Each row below holds a small network's activations on one input, seen along a few directions.
Each table varies a few parts of the input and shows all the possible inputs, shuffled.
Descriptions start from the smaller parts, as in this example, which fits no table here: values(3) and (point or line(11) or (line(4) and ring(8))).
Shared parts are said once, and a part with two or three values counts as separate values.

Other details of the inputs shift rows strongly along two fixed directions, in all tables alike. That doesn't count.

Rows:
x1: [ -2  18   3  21 -19  20 -27  13  18  -8  32]
x2: [ -1  13  -2 -34  38 -21  45 -38 -52  35 -27]
x3: [ 15 -21   8 -13  14   0  -1  15 -11  -8  30]
x4: [  3  41 -35   0  11  -4  64 -31 -14  27 -57]
x5: [-10  75 -58  35 -41  54   1   4  35   1  16]
x6: [-20 -62  60   8   1 -20 -44   6  24 -21  25]
x7: [ 26  64 -49   6  -6  15  58 -23 -24  27 -50]
x8: [-31 -19   9  -2  12  23 -40  33  51 -19  73]
x9: [-31  -4  -3  -4   9  28 -43  45  39 -22  63]
x10: [-12  10 -18  10  -7   5  -4   4  16  -4 -20]
x11: [ 13 -36  18   1 -13 -14 -21   4  -5 -18 -23]
x12: [-19  38 -31  30 -30  44 -25  26  70   4  56]
x13: [  9  74 -51   7   4  26  48 -12   5  31  -7]
x14: [-49  76 -63  42 -39  58 -13  13  76  -2  38]
x15: [-11   8 -14  23 -35  22 -34  11  24 -24   5]
x16: [ 36 -21  30 -19  26 -43  36 -28 -81   4 -76]
x17: [ 10  -2  -4   1  -7   0 -16  16   2  -9 -11]
x18: [ 13 -17  10 -12  23 -31  43 -25 -22  17 -51]
x19: [ 31 -45  29  -8   3 -38  45 -36 -34  13 -53]
x20: [  9 -57  45 -18  24 -44  12 -18 -15  -1 -27]
x21: [-19  47 -29   2  -6  32 -11   2  18  23  60]
x22: [ -6  -5  11 -22  -1  -8 -28  12 -26  -4  23]
x23: [-23 -68  48   3 -10 -14 -77  36  47 -38  44]
x24: [ 18  72 -55  10  -6  27  38  -2  -2  24 -19]
x25: [-14   3  -6  28 -38  21 -10  -3  39  -6  22]
x26: [ 15 -71  54  -1 -13 -23 -47  15  14 -26  29]
x27: [-18  83 -69  16  -1  39  14  16  28  16  -8]
x28: [-18 -13  26  26 -23  18 -48  17  48 -14  60]
x29: [ 22 -99  73 -19   3 -49 -43  10 -18 -34  -9]
x30: [ -20 -101   78  -29    8  -42  -68   13  -11  -24   36]
x31: [ 26   8 -11 -32  38 -11  45  -1 -61   6 -32]
x32: [  2  54 -27  -3  27  -3  49 -21 -43  21 -59]
x33: [ -6   5 -14   9  -5  -6  18 -18 -11  -4 -46]
x34: [ 34 -50  43 -38  22 -52  22 -31 -79  15 -23]
x35: [ 28   1  -5 -24  40 -11  62 -22 -45  23 -17]
Description of these inputs: ring(5) and (values(2) or line(5)).
The inputs of x4 and x19 match in every part but the ring(5) part. If x18 is changed in the same way as x4 into x19, which row does it become?
> x12
Change only the ring(5) part in x30. List by row number the other rows that result.
> x2, x21, x22, x34
Change only the values(2) part in x30. List by row number the other rows that result.
> x9

Rows:
x36: [  7 -33  11   4  -9  -4  -3  -2  12  -4   0]
x37: [ -6  49 -33  -8  19   4  40 -17 -18  31 -27]
x38: [-11   7 -10  -9  -1  25 -64  63  23 -28  55]
x39: [ 12  60 -39  16 -20  30  22  -2  -3  11  -5]
x40: [-11  34 -24   0  13  13  24  -7 -14  13  -5]
x41: [-18 -25  19  12  -1  11 -31  24  41 -21  50]
x42: [ 20 -11  -2 -17  13 -26  42 -31 -58   4 -59]
x43: [ 10 -33  33   5  -2 -17 -15  -3  -8 -21 -22]
x44: [ 16 -15  15 -28  42 -32  61 -34 -67  23 -45]
x45: [ 19  -2  13 -17  20 -28  37 -33 -67  12 -65]
x46: [-20  30 -24  21 -14  21 -20  17  46  -9   4]
x47: [-24  23 -31   9 -20  26 -22  13  34 -10  19]
x48: [-12 -28   6  21 -35  13 -45  22  48 -25  23]
x49: [-15  40 -29   2   2   8  10  -4   0  14 -23]
x50: [-14 -95  66 -12   3 -39 -40   5   3 -25   4]
x51: [-19 -22  16  13  -9   5 -41  21  53 -17  34]
x52: [ -8  13  -6   4 -17   8 -24   9  14  -2  26]
x53: [ -2   1 -10   8  -9  17   2   7  29   5  24]
x54: [-17  10 -12  12  -3  13  -6  12  34 -10   0]
x55: [-15  12   3   5  -1  15 -20   6   6   0  28]
x56: [-10   9  -9  14   2  16  -3   9  22 -10  14]
x57: [ 14  15   1   2  10 -14  22 -11 -15   8 -36]
x58: [-18  27 -24  25 -14  27 -17  19  35 -19   8]
x59: [-16   7 -14   4 -19   9 -25   9  24  -8  14]
x60: [ 31 -30  12 -14  10 -34  50 -30 -44  10 -67]
x61: [-31  -6  -8   8 -24  22 -45  24  50 -20  49]
x62: [-14 -94  62  -8  -1 -37 -46   4   4 -28  -4]
x63: [  6  38 -22  -9   8   8  22 -10 -11  23  13]
x64: [ -3  -1   6  19 -28  30 -39  23  42 -10  69]
x65: [  0  31 -21  26 -37  32 -23  14  24 -11  17]
x66: [  1 -98  65 -18  -2 -42 -39  -2   1 -19  18]
x67: [  4  53 -24  -9  24   3  42 -18 -28  37 -14]
x68: [ 26 -32  36 -12  18 -35  27 -22 -44  -5 -52]
x69: [-23  37 -15  13 -12  20 -25  16  23   5  27]
x70: [ -9 -13   4  -7 -10  -6 -15   4  10  -5  11]
x71: [ -3   9   4  12  -2  14 -14   7  18 -10  18]
x72: [-10  31 -19   7 -15  30 -19   7  17  -3  43]
x73: [  9  69 -55   8 -10  21  45 -10  -2  27 -31]
x74: [ -6  43 -33   0  10   8  35 -14 -30  12 -40]
x75: [ 15  42 -29  17 -21  13  12  -6  -3  12 -22]
x76: [-18  27 -23  -2  -6  22 -10  11  32   8  46]
x77: [ 23 -68  63 -14  24 -48   3 -14 -22  -2 -15]
x78: [ -2 -87  60  -9  16 -33 -20   3  15 -20   9]
x79: [  2  65 -37  15   6  21  22  -3  11  19  -8]
x80: [-15  62 -49  -3  18  21  42 -13  -7  28 -21]
x81: [ 17 -60  46 -14  -4 -35 -15 -15 -37 -19 -20]
x82: [  8 -68  50  -4  10 -35  -4  -3 -14 -25 -23]
x83: [  1 -54  31  12 -31 -12 -45  14  30 -22  10]
x84: [ -5 -55  39 -21  24 -30   4 -10 -15   2  -4]
x85: [ -1   3 -10  18 -25  17  -9  13  18 -11  15]
x86: [-21 -20  25  10 -10   3 -53  18  30  -8  48]
x87: [-22  21 -28   4 -10  27 -14   9  34  -1  34]
x88: [ -2 -15   6 -20  14  12 -53  55  12 -20  64]
x89: [ 14  60 -52  12  -3  26  51 -13 -13  21 -19]
x90: [ -3  40 -14  -7  18  12  25 -10 -21  21   7]
x91: [ -1 -29  13  -6   0  -6  -7  -4  -7 -10  16]
x92: [-14 -17  16   6 -25  12 -50  19  24 -24  50]
x93: [ 19  34 -21  10  -9  10  20 -10  -5  21  -9]
x94: [  5  57 -48 -13  13  27  -9  36 -15  -4  -1]
x95: [-24   4  -3   6  -5  11 -16  13  10  -9  18]
x96: [ 25 -73  47 -10  -1 -40   1 -15 -16  -2 -21]
x97: [ 21  39 -34   1   9  12  59 -17 -24  24 -17]
x98: [  1  37 -36 -16  19   9  48 -19 -15  25 -10]
x99: [-36   0   4   6  -6  18 -42  26  50  -2  63]
x100: [ -7 -11  10   5  -1  -8  -9   7  22  -8  -7]
x101: [ 22  10 -13 -31  33  -4   6  21 -43   1  -9]
x102: [ 32 -25  23 -26  21 -41  37 -37 -60  18 -44]
x103: [ 10 -57  36 -22  15 -28   7 -12 -27  -6   9]
x104: [ 21  71 -45   7   1  22  49 -14 -11  38  -9]
x105: [ -7  31 -30  10   4  11  20  -4  12   0 -36]
x106: [ 43 -24  23 -11   5 -40  42 -31 -56  16 -63]
x107: [ -4  74 -41   0   9  21  36 -12 -26  22 -21]
x108: [  2 -85  65 -10  13 -39 -24   4  14 -16  11]
x109: [-12  65 -38  12  -4  20   6  -2  -2  18 -12]
x110: [-15   7 -11  11   3  14  -4   8  34  -6   7]
x111: [ -3  12  -3  -5  -3  16 -10   3   5   1  44]
x112: [ 12 -21  19 -25  27 -43  41 -29 -52  18 -62]
x113: [ 20  37 -23  10 -10  18  25 -11 -12  14  -6]
x114: [ 38 -27  35 -24  40 -41  57 -37 -63  13 -54]
x115: [ 23 -12  18  -1  11 -31  20 -20 -29   2 -58]
x116: [ 18 -53  28   6 -16 -21  -5  -5 -15 -19 -24]
x117: [ 10 -45  33  -8  -9 -30 -22  -9 -18 -11 -11]
x118: [-21 -27  12   7 -22   9 -45  21  28 -27  47]
x119: [ -5  25 -22  12 -16  26  -5  13  39  11  37]
What do these inputs look like to the network?
> line(4) and (point or (values(4) and ring(5)))
The inputs of x56 and x58 match in every part but the line(4) part. If x80 is changed in the same way as x56 into x58, which row does it become?
> x62
The inputs of x106 and x93 match in every part but the line(4) part. If x73 is changed in the same way as x106 into x93, which row does it become?
> x96
Change only the values(4) part in x84. List by row number the other rows that result.
> x53, x78, x98
Change only the values(4) part in x63. List by row number the other rows that result.
> x67, x77, x104
Change only the ring(5) part in x100. List by row number the other rows that result.
> x54, x57, x68, x82
Change only the line(4) part in x67. List by row number the other rows that result.
> x69, x86, x109
A walk changes only the line(4) part. It starts at x49 and steps to x112. List the rest of the walk in order.
> x37, x99

Rows:
x120: [ 17  14  -2   9  29  -5  46 -10  -7   5 -40]
x121: [ -9  46  -9  26 -26  13   7 -20   2  24   4]
x122: [ 28  49 -44   7 -12  26  40   1   3  28   7]
x123: [ 29 -52  47   3  -2 -21  -2 -17 -30 -27 -12]
x124: [-13 -30  16  25 -66  32 -82  30  78 -28 114]
x125: [-33  30 -37  21 -25  15 -15   7  45 -14 -42]
x126: [-13 -62  56 -14  29 -28 -53  35  12 -31  23]
x127: [ 15 -43  17 -16  -5  -4 -34  26   4  -5  38]
x128: [ 25 -27  12 -28  -3 -19   0 -16 -38   5   7]
x129: [ 16  30 -40  -1  28   9  79 -17  -4  20 -37]
x130: [ 36 -18   7 -14  19 -32  65 -30 -19  31 -40]
x131: [ 54  32  -5   0  11 -12  58 -22 -50  31 -51]
x132: [ -6  60 -24  -1   5   2  25 -27 -44  37 -28]
x133: [-56  60 -54  13 -16  50 -29  18  80  15  69]
x134: [  7 -54  26 -42  49 -40  19   4 -31  -3 -21]
x135: [ 11  29 -35 -28  28  15  24  21 -31   6  -1]
x136: [ 32   6  18   8 -21  -8   3 -20 -21   5   0]
x137: [ -9 -50  47  16  -7 -15 -13 -14 -10 -17  -5]
x138: [ -3  50 -43 -17   7   1  53 -37 -47  47 -28]
x139: [ 25 -68  30  -1   3  -8   4  10  -2 -22   8]
x140: [ 22 -58  29 -34  30 -45  19 -11 -25  15 -22]
x141: [-37  76 -32  42 -26  46 -16   5  79  16  45]
x142: [-16  16   5  18 -40  33 -92  37  44 -22  88]
x143: [-52 -37  36  40 -22  25 -78  31  99 -42  74]
x144: [ -4  50 -23   6  13  14  -7  16  21  18  10]
x145: [ 23 -93  52  -7 -10 -24  -8 -13 -14 -34  14]
x146: [-36  36 -36 -14   8  20   6   3 -16  10  16]
x147: [ 28 -74  36  -5 -31 -41 -35  -5 -32 -44 -58]
x148: [ 33  44 -26  11  19  17  55  -5 -31   9 -40]
x149: [-46  80 -74  42 -58  54 -37  24  49 -12  -7]
x150: [-11  60 -25  -5  25  -2  35 -29 -14  36 -36]
x151: [ 11 -58  56   0 -10 -11 -78  41  13 -24  48]
x152: [-16 -77  54  12 -42 -15 -48  -4  31  -9  55]
x153: [ -9  97 -53  37 -14  49   5  19  63  23  31]
x154: [ -7   9  11 -23  32 -25  25 -22 -73  12 -46]
x155: [  1  27 -40  13 -11   4   2  17  22 -10 -58]
x156: [ 37 -52  17  -6 -10 -34  -6  10 -35 -28 -76]
x157: [-16  37 -10 -22  52 -17  42 -22 -38  17 -51]
x158: [-27  89 -74  -4 -12  65 -17  32  22  -4  65]
x159: [  8 -35  41 -22  11 -20 -36  10 -39 -28  11]
x160: [-12 -95  55  -4  11 -31   3 -19  21 -20  -1]
x161: [ 18 -13  21 -21  31 -14  -9  22 -42 -12 -11]
x162: [-24  53 -48 -30  46   2  62 -22 -25  28 -34]
x163: [-11 -65  33   5  -9 -13   2 -18  -4 -14   6]
x164: [-11 -21  12   4  -9  -9  13 -24  35  15  12]
The inputs of x131 and x141 match in every part but one. If x156 is changed in the same way as x131 into x141, which row does it become?
> x125
The inputs of x134 and x162 match in every part but one. If x126 is changed in the same way as x134 into x162, which row does it become?
> x157
What do these inputs look like to the network?
> ring(5) and (point or (values(2) and line(4)))
Change only the values(2) part in x151. List by row number the other rows that result.
> x127
Change only the values(2) part in x146. List by row number the other rows that result.
> x154
Change only the line(4) part in x140. List by row number the other rows that result.
> x129, x130, x134
Change only the line(4) part in x127. List by row number the other rows that result.
> x122, x135, x139
